These are the activations of a small neural network, seen along a few directions. Each row is one input.
In each table, some parts of the input vary, and every possible input appears once, in random order.
Descriptions start from the smaller parts, as in this example, which fits no table here: one of 4 places along a line, together with either a single point or one of 9 places along a line or (one of 2 separate values, together with one of 8 places around a ring).
Shared parts are said once, and a part with two or three values counts as separate values.

Other details of the inputs vary at random and push rows far along two fixed directions, the same in every table; ignore that.

Table:
row 1: 16	-26	14	2	-38	-5	-24	-12	18	0	-7	-30
row 2: -15	-1	-3	20	-11	-1	5	-1	14	0	-7	7
row 3: 14	11	-1	-14	17	-2	-14	11	-13	-5	-7	-5
row 4: -7	14	-17	-12	12	2	12	9	-28	1	7	13
row 5: -6	12	-12	-11	9	2	11	-5	-22	3	3	11
row 6: 20	1	0	-5	-3	-3	-21	-8	1	-8	9	-3
row 7: -13	9	-4	-16	18	5	17	17	-8	2	4	3
row 8: 1	13	-13	-17	10	-4	-16	-1	-20	0	9	5
row 9: -7	-16	5	25	-19	-11	3	-10	23	10	-10	11
row 10: -19	-11	6	12	2	3	33	11	18	10	-8	8
row 11: 13	5	-6	-2	-9	-6	-25	-1	-6	-6	-5	5
row 12: 6	4	1	-7	-8	-6	-26	-12	-6	-3	-4	2
row 13: -4	5	-10	-16	21	-2	14	5	-13	-2	4	3
row 14: -14	-3	9	24	-1	2	41	7	10	11	3	6
row 15: -15	-5	6	10	-3	11	35	-4	11	15	8	10
row 16: 17	-12	6	19	-27	-19	-33	-17	23	-4	-15	2
row 17: -6	6	-18	-24	7	20	16	6	-20	7	16	-24
row 18: 9	-18	12	17	-27	-12	-28	-21	17	-1	-18	4
row 19: -21	6	2	18	-1	-2	26	9	6	17	-4	10
row 20: 10	0	1	0	-3	5	-24	-1	-1	-17	9	-7
row 21: -8	1	7	13	-8	8	32	-7	20	12	4	7
row 22: 16	-4	8	1	1	1	-22	3	-10	-5	4	-4
row 23: -18	-4	8	18	7	-3	40	12	12	10	-13	5
row 24: -13	17	-15	-8	13	9	6	-5	-15	1	5	6
row 25: -20	1	1	26	-3	-4	37	6	5	16	-9	13
row 26: -7	-13	5	7	2	-5	11	0	18	5	-7	3
row 27: 8	-17	13	25	-22	-8	-25	-16	31	-13	-2	-9
row 28: -13	14	-11	-19	26	12	14	3	-11	-2	3	-1
row 29: -13	14	-6	-5	27	8	15	17	-9	0	-2	-4
row 30: 8	5	-5	-12	6	4	-1	5	-20	-10	15	2
row 31: 8	6	-3	-15	7	5	-1	-7	-19	-7	13	1
row 32: -9	14	-2	-15	27	4	12	19	-17	5	1	-2
row 33: 18	13	0	-8	9	4	-13	7	-16	-4	9	-4
row 34: 22	-7	5	-16	-1	-10	-36	-12	-8	-20	-12	-8
row 35: 8	0	-1	4	-1	-6	-22	2	-13	2	-7	5
row 36: 18	1	-8	-3	-5	-11	-55	-14	-7	-19	-3	-6
row 37: -14	0	-1	6	7	-1	35	4	20	11	-4	6
row 38: 15	-24	15	18	-23	-10	-26	-15	23	-6	-1	-3
row 39: 0	-17	1	0	-21	4	20	-3	5	10	1	-20
row 40: -11	-15	8	22	-8	-8	4	-7	37	-4	-14	-5
row 41: 8	12	2	-12	13	5	-11	10	-21	-3	14	-5
row 42: -11	14	-11	-10	7	3	6	10	-17	5	7	10
row 43: 23	-8	5	-21	2	-5	-45	-10	-9	-15	-10	-7
row 44: -12	-3	4	11	-1	1	31	10	22	7	-10	6
row 45: 8	4	-5	-15	9	10	-8	7	-20	-4	17	3
row 46: 0	6	-5	-21	17	-3	-7	5	-8	-3	4	-3
row 47: -21	-1	7	2	4	3	32	0	17	12	-6	4
row 48: -9	16	-5	0	20	14	16	12	-13	1	14	-2
row 49: 2	5	-11	-11	4	1	-13	5	-21	0	3	10
row 50: 19	1	3	-4	-7	1	-21	0	-2	-11	7	-2
row 51: 17	8	-4	-1	1	-7	-51	-3	-17	-17	-7	-7
row 52: 11	-23	17	16	-21	-17	-19	-5	23	-15	-22	-4
row 53: -1	20	-11	-4	13	2	7	10	-18	9	0	9
row 54: -17	-8	10	17	7	0	32	13	15	15	-13	5
row 55: 7	9	-5	-18	11	3	-12	0	-16	-5	21	-2
row 56: 2	-4	8	2	-4	-2	5	-7	19	1	-14	0
row 57: -1	9	-9	-17	20	6	-11	10	-12	-14	1	-6
row 58: -5	-11	14	24	-19	2	1	-16	30	-4	-3	-4
row 59: 11	-8	-8	-25	-5	11	-5	2	-20	7	10	-21
row 60: -7	-10	-1	4	-20	10	37	1	16	21	2	-16
row 61: -6	13	-6	-16	13	12	12	12	-17	1	22	3
row 62: -14	5	-1	14	-9	1	28	-8	15	16	-7	14
row 63: -2	-15	5	26	-23	-18	-1	-14	21	1	-12	8
row 64: 14	-21	14	20	-24	-14	-17	-16	21	-11	-2	-3
row 65: 7	11	0	-21	8	8	-11	-5	-17	-4	16	-2
Each input here is: one of 5 separate values, together with either a single point or (one of 3 separate values, together with one of 4 places along a line).
- The inputs of row 50 and row 45 match in every part but the choice among 5 separate values. If row 37 is changed in the same way as row 50 into row 45, which row does it become? => row 26
- Change only the choice among 3 separate values in row 23. List by row number the other rows that result. => row 14, row 25
- Start at row 33 and move only the place on the line of 4, one step at a time. The first step leads to row 50. Which rows follow, in order? => row 6, row 21
- List by row number the other rows that have the choice among 5 separate values in common with row 61. => row 1, row 7, row 8, row 12, row 19, row 32, row 41, row 42, row 46, row 47, row 55, row 65

Table:
row 66: -24	3	4	23	-8	-2	54	4	15	34	-11	26
row 67: 11	-1	11	17	-6	-19	-60	-14	23	-25	-27	-2
row 68: -24	-5	4	38	-15	12	54	11	18	19	14	3
row 69: -20	18	-23	-12	18	4	48	-1	-21	16	8	24
row 70: -16	4	-10	-15	14	21	52	24	-15	17	13	-21
row 71: 38	-41	39	13	-44	-14	-43	-16	40	-8	-24	-31
row 72: -25	8	-14	18	-1	2	43	13	-8	22	-6	14
row 73: -24	7	-11	-8	14	18	41	11	-14	14	32	11
row 74: 19	26	-21	-37	14	18	-41	-7	-39	-15	34	-12
row 75: 12	6	1	-2	20	-15	-29	-5	-3	-26	-13	12
row 76: 21	-3	-11	-57	18	9	-33	7	-37	-13	16	-27
row 77: 8	2	-8	-32	1	15	-11	-4	-7	-3	9	-32
row 78: 27	2	-4	-18	-1	3	-30	-16	-19	-20	23	-4
row 79: 9	20	-15	-35	44	-6	-48	15	-42	-24	1	11
row 80: 14	-4	24	23	-1	-21	-34	1	22	-12	-28	13
row 81: 5	30	-16	-17	42	-2	-25	25	-43	-18	-3	6
row 82: -17	-37	20	50	-48	-24	7	-17	52	14	-31	14
row 83: 36	-31	38	36	-51	-16	-51	-23	40	-12	-9	-8
row 84: -36	5	-9	25	-14	3	46	-9	24	28	-9	15
row 85: -14	-10	-1	-10	4	14	60	0	13	13	9	-12
- The inputs of row 69 and row 72 match in every part but one. If row 75 is changed in the same way as row 69 into row 72, which row does it become? => row 81
- What is each input in this table made of? => one of 4 places along a line, together with one of 5 separate values
- Change only the place on the line of 4 in row 74. List by row number the other rows that result. => row 67, row 77, row 84
- Change only the choice among 5 separate values in row 71. List by row number the other rows that result. => row 70, row 76, row 77, row 85
- Change only the place on the line of 4 in row 80. List by row number the other rows that result. => row 66, row 71, row 83
